-70,0,-8,-2,9
-30,15,-3,-9,-8
-45,6,-5,-6,-3
=> -8

-8,-5,-74,7
9,68,-65,68
=> 68

85,-64,52,-57,-52
86,-65,16,45,18
=> 18

67,11,37,18,1,69
-90,27,-86,7,25,10
=> 10

64,-13,-50,63,57,-48
-81,85,7,-61,-64,-7
59,-10,-60,55,48,-61
=> -7

-9,78,-35,49
16,29,24,42
=> 42

-44,46,66,14,11,-12,17
46,-34,27,-20,-47,-14,-22
=> -22

49,-80,-47,21,-60,48
-66,40,-34,-59,-55,-27
=> -27

17,46,68,-80
65,-55,-68,-49
=> -49
---
[[  0 -25  -9  25   0 -79]
 [ -2 -46 -30   0 -12  -5]] value -5

[[ 15 -13 -11  41  46]
 [-85 -86  53   7   9]] value 9

[[-15  -7 -25 -17 -29 -66  39]
 [ 15  -4   2 -12  13 -22  53]] value 53

[[-31   9  43  32]
 [-30 -88 -22  32]] value 32

[[  4  61  16   1   6  -4]
 [ 69   0 -17  19 -43  38]] value 38

[[-86 -25 -70 -62 -10 -90 -62]
 [-29  41  11  59  68 -23  30]] value 30

[[ 18  74 -59  26  18]
 [  0   1   1  -1   1]] value 1

[[-11  67   0  49  56  -6]
 [-87  51  -4  44  -7  -3]] value -3
---
[[-3.52, -12.50, -5.27, 17.32, 4.44], [-12.87, -15.20, 16.25, -12.01, -8.57]] ans = -15.20
[[0.138, 0.037, 0.049, -0.117, 0.041, 0.167], [-0.081, 0.059, -0.004, 0.107, 0.001, -0.071]] ans = -0.117
[-182.4, -147.1, 173.2, 32.2, 73.1, -30.0] ans = -182.4
[90.00, 140.47, 173.54, -193.16, 39.19, 93.54, -176.19] ans = -193.16
[0.01, -0.01, 0.10, 0.06, -0.11, -0.06, -0.14] ans = -0.14
[[-7.7, -10.9, -0.8, -3.7], [-14.1, 13.1, -16.9, 7.9]] ans = -16.9
---
[ 175.09  -86.10  138.83   24.36  192.04   18.75 -198.79] yields 138.83

[[ 0.066 -0.130  0.031  0.144  0.001]
 [ 0.055  0.059 -0.087 -0.041  0.029]
 [ 0.087 -0.077  0.001  0.043  0.032]] yields 0.031

[-0.4  1.6  0.5 -1.0] yields 0.5

[-0.036 -0.076  0.105 -0.152  0.025] yields 0.105

[-12.517  -1.121  15.810 -10.407   0.204  -6.399] yields 15.810

[ 0.185  0.028 -0.026 -0.102 -0.191 -0.002] yields -0.026

[  52.0  121.4  105.9 -110.5 -177.0   67.7] yields 105.9
---
[-0.07  0.11  0.00 -0.12  0.05  0.02]: 0.05

[[-0.191 -0.151 -0.115 -0.115 -0.130 -0.151]
 [ 0.038  0.048  0.149 -0.026 -0.007  0.073]]: -0.007

[-0.02  0.15 -0.14  0.10 -0.15]: 0.10

[[ 0.008 -0.122  0.007 -0.124 -0.013]
 [-0.025  0.086 -0.077  0.105 -0.056]
 [-0.027  0.113  0.124 -0.029 -0.054]]: -0.029

[[  85.43  -20.99   78.38   70.76  181.71 -126.43]
 [  81.34   -7.02   78.33  219.42  184.10 -106.31]
 [  81.34   12.67   78.38   87.93  182.27  -39.89]]: 182.27

[[-1.3 -0.1  0.6  2.2 -1.0  0.4]
 [-1.8  0.8  0.2  0.8 -0.2  0.0]]: -0.2
---
Input: [80 95 74 33 98 10]
Output: 95
Input: [ 55 243 168 153  94]
Output: 243
Input: [3199 6032 7302 8455 4552]
Output: 6032
Input: [128 152 132 221   9 133  60]
Output: 152
Input: [3 8 5 9 3 0 8]
Output: 8
Input: [-594  -39  846  474  317 -409]
Output: -39
Input: [2763 7872 3592 6989 7100]
Output: 7872
---
array([[  62.8,   -9.0, -101.2,  -63.6],
       [ -12.0,  -62.7,   42.9, -190.8],
       [  -0.3,   90.1,  -61.3,  132.9]]) --> -12.0

array([ 0.306, -0.464,  1.558,  1.941,  1.875, -1.360,  0.586]) --> 1.875

array([-1.0,  0.0, -0.3,  0.4,  1.1]) --> 1.1

array([[ -2.36,   7.14,   3.40,   1.04,   0.77],
       [ 11.04,   1.85,  -0.31,   7.69, -12.98],
       [  0.61,   1.06,   5.18,   5.76,  11.99]]) --> 0.77

array([-0.2,  1.6,  0.6, -1.8, -1.0]) --> -1.0

array([[ -63.41,  -11.88,  -29.75,   12.36, -112.87],
       [ -69.11, -168.34,   24.24,  217.65, -127.39],
       [  71.24,  -55.82,  -15.77, -133.75,  -28.44]]) --> -112.87

array([[-0.419,  1.325,  1.267,  0.905],
       [-2.253,  1.329,  1.967,  0.345],
       [ 2.080,  1.093,  0.567,  1.167]]) --> -2.253

array([[ 0.09,  0.22, -0.10,  0.07, -0.12,  0.03],
       [ 0.15,  0.03, -0.04, -0.04, -0.08,  0.04]]) --> -0.12
---
647  506  424  444  416  572
470  586  412  581  392  676
229  419  499  503  969  783
-> 503

 397  -661  -501   673   120
-962   723   333  -874   418
-> 333

80  77   9  78  93  74 -> 78

 297  -127  -682   802   493 -> -682

4992  4376  4245  4350  4411  4417  4438
8182  4754  3015  4342  4710  3609  4589
-> 4710

 18  -15  -29  -42   25 -> -29

8475  6686  2163  5591  5279
4770  4118  5704  4397  5456
-> 5704

4  6  4  2  8  5  5 -> 8

300  404  927  360   36  274  386 -> 36

25  17  57  58  69  18
56  77  50  77  64  22
15  66  29  63  67  39
-> 63
---
150	134	140	131	89
219	62	222	181	55
→ 140

-850	-596	627	-129	-727	710	404 → 627

17	21	0	4	4	15
13	37	-40	-32	2	3
→ 0

74	81	8	51	16	32	66 → 8

82	80	73	70	56
56	55	70	55	68
62	79	56	18	86
→ 73

17	12	-18	-45
5	-6	2	-32
-26	49	22	-2
→ -18

852	722	597	440	57
35	373	664	356	612
895	279	881	441	400
→ 597

9541	8022	5780	1559	7270	9761	6457 → 5780

-23	-10	-41	-11
35	-49	-49	24
→ -41
---
[[3 2 3 6 4 3 5]
 [6 5 3 4 0 8 6]
 [3 4 3 3 2 4 3]] --> 3

[[57 49 24 91]
 [56 69 83 74]
 [56 45 37 50]] --> 57

[[728 413 178 547 475 549 443]
 [764 435 292 504 532 595 317]
 [732 467 304 467 476 592 265]] --> 728

[[-13 -10 -12  -7  -7  -5  -4]
 [-29 -16   3 -19  -8  26   2]
 [-15  -7 -10 -16 -11   1  -3]] --> -13

[[763 798 369 575 410 244 463]
 [478 698 649 460 686 786 658]
 [604 517 608 604 657 644 590]] --> 763

[[371 553 484 241 343]
 [463 557 759 881 328]
 [510 895 500 659 492]] --> 371

[[7 0 1 4 3 2 5]
 [7 0 1 4 3 2 6]
 [7 2 1 3 2 1 5]] --> 7

[[2 5 6 1]
 [5 6 1 4]
 [3 2 6 7]] --> 2

[[ 276  624  775  536  188  840  179]
 [  96  886  371 -866 -681 -931  148]
 [-878  271  802 -489  757   32  310]] --> 276

[[ 45 895  44 893  45  60 881]
 [366   9 366  10 366 360  15]
 [ 49 574  48 572  49  58 565]] --> 45
